Each row below is a small network's average activation on inputs in which a field has the value named, seen along a few directions.
Values that are neighbours, or in one group, have similar rows; names and order tell nothing.
In the rows, 500 means zero.
Random noise pushes rows far along 11 fixed directions. That doesn't count. These rows show it; they differ only by the noise:
[454, 561, 486, 307, 815, 580, 426, 611, 512, 291, 784, 297, 466, 393, 418, 520, 454, 517, 542, 480, 501, 562, 314, 520, 554, 911]
[477, 635, 713, 598, 635, 600, 510, 814, 394, 442, 513, 675, 244, 605, 653, 492, 478, 687, 430, 547, 463, 262, 637, 597, 703, 382]
[535, 476, 320, 348, 720, 488, 429, 463, 543, 470, 560, 457, 537, 567, 417, 471, 418, 606, 408, 405, 452, 471, 531, 426, 490, 599]
[299, 539, 414, 568, 251, 683, 502, 513, 575, 359, 487, 673, 563, 466, 532, 455, 522, 515, 634, 755, 476, 591, 534, 657, 604, 237]
[524, 621, 614, 528, 319, 532, 467, 422, 594, 553, 240, 543, 570, 435, 565, 420, 312, 352, 291, 408, 511, 363, 279, 371, 367, 591]
[581, 364, 470, 584, 338, 475, 555, 413, 562, 587, 388, 548, 585, 523, 417, 471, 493, 443, 462, 523, 501, 559, 561, 449, 477, 355]
[535, 575, 712, 440, 495, 609, 424, 698, 546, 553, 624, 460, 431, 517, 318, 427, 617, 432, 410, 542, 446, 548, 372, 490, 636, 663]
[381, 743, 333, 308, 483, 670, 484, 483, 641, 462, 495, 473, 471, 492, 547, 594, 332, 652, 386, 683, 395, 516, 291, 379, 399, 458]
[494, 464, 406, 316, 642, 543, 416, 435, 425, 396, 633, 405, 531, 632, 533, 418, 500, 501, 534, 394, 488, 496, 564, 609, 599, 575]
[493, 463, 508, 421, 431, 485, 563, 544, 558, 466, 517, 360, 230, 518, 646, 668, 488, 471, 650, 613, 471, 548, 282, 524, 477, 574]
[457, 497, 478, 432, 350, 519, 423, 373, 521, 394, 533, 378, 565, 536, 593, 415, 584, 267, 668, 545, 527, 559, 420, 633, 549, 581]
[734, 474, 575, 714, 550, 449, 783, 413, 373, 476, 402, 391, 502, 556, 762, 665, 321, 539, 488, 609, 602, 400, 667, 371, 410, 278]
[453, 371, 586, 631, 639, 308, 452, 595, 466, 582, 576, 553, 508, 227, 297, 447, 580, 495, 448, 359, 520, 519, 680, 636, 553, 652]


G, 15 values:
g8: [627, 585, 504, 281, 538, 667, 500, 379, 428, 550, 518, 380, 598, 770, 523, 470, 417, 553, 308, 454, 439, 489, 541, 404, 512, 391]
g6: [384, 634, 278, 589, 481, 387, 493, 440, 537, 644, 570, 524, 652, 319, 350, 547, 686, 595, 512, 747, 487, 646, 729, 475, 388, 332]
g12: [594, 602, 402, 489, 706, 488, 466, 519, 621, 570, 497, 483, 559, 460, 390, 605, 370, 683, 356, 487, 472, 453, 437, 179, 352, 524]
g15: [748, 373, 549, 643, 596, 290, 611, 533, 530, 569, 309, 494, 392, 563, 555, 581, 488, 431, 525, 395, 604, 366, 437, 304, 389, 616]
g1: [617, 655, 646, 626, 515, 517, 582, 591, 558, 379, 457, 449, 501, 549, 542, 511, 535, 347, 556, 738, 552, 411, 396, 334, 462, 674]
g14: [441, 534, 261, 520, 529, 574, 507, 610, 782, 543, 489, 629, 604, 395, 198, 599, 425, 707, 405, 652, 435, 615, 257, 170, 352, 513]
g11: [549, 179, 340, 516, 611, 213, 341, 504, 563, 530, 337, 652, 316, 666, 514, 389, 562, 490, 601, 210, 438, 313, 643, 591, 542, 570]
g9: [508, 348, 406, 368, 545, 501, 465, 616, 629, 507, 492, 504, 247, 574, 452, 613, 439, 639, 571, 391, 429, 504, 275, 387, 478, 600]
g7: [554, 536, 501, 538, 387, 567, 431, 473, 619, 520, 426, 530, 578, 561, 483, 480, 505, 454, 535, 533, 492, 485, 383, 343, 435, 427]
g4: [444, 650, 260, 352, 670, 611, 547, 393, 571, 371, 522, 457, 584, 459, 575, 655, 220, 721, 409, 606, 435, 503, 427, 334, 320, 461]
g3: [542, 342, 421, 536, 447, 456, 532, 343, 451, 421, 441, 455, 633, 567, 596, 473, 431, 401, 612, 337, 610, 498, 435, 473, 446, 523]
g2: [698, 350, 552, 528, 778, 433, 636, 392, 296, 442, 582, 401, 597, 500, 440, 496, 439, 493, 450, 273, 594, 520, 661, 496, 496, 675]
g10: [572, 672, 608, 450, 139, 690, 552, 338, 402, 556, 552, 377, 733, 667, 536, 400, 744, 249, 576, 745, 579, 706, 510, 532, 556, 261]
g5: [243, 671, 497, 330, 426, 510, 230, 598, 657, 611, 553, 614, 524, 321, 141, 321, 700, 444, 372, 479, 347, 612, 370, 601, 536, 774]
g13: [496, 640, 718, 653, 496, 419, 533, 588, 501, 517, 503, 406, 502, 272, 558, 569, 514, 349, 497, 497, 600, 449, 257, 396, 396, 749]
G is arranged as 5 separate groups.
Which other values are in the same group as g8? Give them in the order they are listed. -> g11, g4
Which other values are in the same group as g9? Give them in the order they are listed. -> g12, g7
Which other values are in the same group as g1? Give them in the order they are listed. -> g2, g5
Which other values are in the same group as g10? Give them in the order they are listed. -> g6, g15

U, 15 values:
u14: [566, 708, 250, 444, 750, 310, 345, 460, 595, 575, 468, 438, 442, 740, 662, 535, 491, 608, 454, 485, 415, 248, 453, 213, 378, 568]
u8: [402, 585, 473, 89, 515, 394, 490, 442, 478, 637, 378, 394, 199, 530, 730, 637, 327, 559, 297, 238, 390, 409, 137, 538, 349, 746]
u9: [325, 324, 578, 581, 405, 338, 532, 683, 391, 659, 248, 816, 91, 444, 621, 511, 453, 637, 429, 276, 396, 309, 615, 804, 503, 422]
u1: [596, 374, 487, 796, 769, 156, 584, 678, 494, 505, 624, 376, 422, 354, 465, 685, 654, 542, 667, 608, 596, 501, 673, 400, 481, 566]
u4: [391, 810, 487, 112, 397, 717, 395, 523, 544, 472, 852, 97, 384, 485, 599, 620, 661, 443, 604, 779, 419, 780, 210, 634, 604, 591]
u15: [427, 879, 297, 401, 825, 576, 358, 690, 599, 534, 729, 575, 501, 567, 275, 560, 713, 818, 414, 823, 398, 515, 676, 306, 558, 436]
u5: [416, 683, 688, 259, 486, 836, 482, 518, 293, 374, 601, 316, 460, 556, 732, 518, 232, 518, 381, 437, 509, 461, 282, 543, 504, 525]
u7: [540, 556, 115, 474, 516, 538, 594, 214, 601, 325, 402, 465, 741, 606, 741, 558, 240, 632, 581, 550, 557, 433, 408, 317, 311, 286]
u11: [322, 352, 591, 447, 600, 851, 578, 690, 392, 254, 858, 512, 536, 323, 327, 500, 368, 654, 617, 609, 519, 773, 478, 654, 687, 481]
u2: [517, 896, 696, 511, 678, 426, 509, 556, 469, 639, 567, 410, 386, 378, 573, 595, 429, 608, 185, 555, 395, 312, 556, 404, 447, 557]
u6: [515, 348, 461, 413, 746, 501, 375, 742, 589, 422, 578, 539, 163, 620, 406, 524, 636, 645, 629, 481, 368, 500, 538, 607, 700, 604]
u13: [546, 413, 363, 228, 705, 731, 507, 527, 473, 378, 573, 568, 544, 746, 382, 491, 369, 741, 471, 352, 497, 507, 466, 375, 496, 501]
u10: [397, 195, 570, 712, 321, 520, 627, 401, 505, 222, 309, 681, 451, 331, 683, 568, 247, 441, 703, 399, 597, 464, 456, 761, 517, 523]
u3: [341, 377, 279, 559, 692, 229, 359, 725, 651, 445, 479, 811, 369, 326, 263, 349, 640, 510, 562, 386, 461, 402, 594, 626, 587, 781]
u12: [407, 643, 726, 504, 420, 593, 508, 622, 394, 543, 563, 439, 288, 474, 589, 558, 700, 452, 661, 621, 531, 504, 430, 633, 554, 523]
U is arranged as 5 separate groups.
Which other values are in the same group as u13? Give them in the order they are listed. -> u15, u12
Which other values are in the same group as u6? Give them in the order they are listed. -> u2, u10
Which other values are in the same group as u5? Give them in the order they are listed. -> u4, u11
Which other values are in the same group as u9? Give them in the order they are listed. -> u8, u3
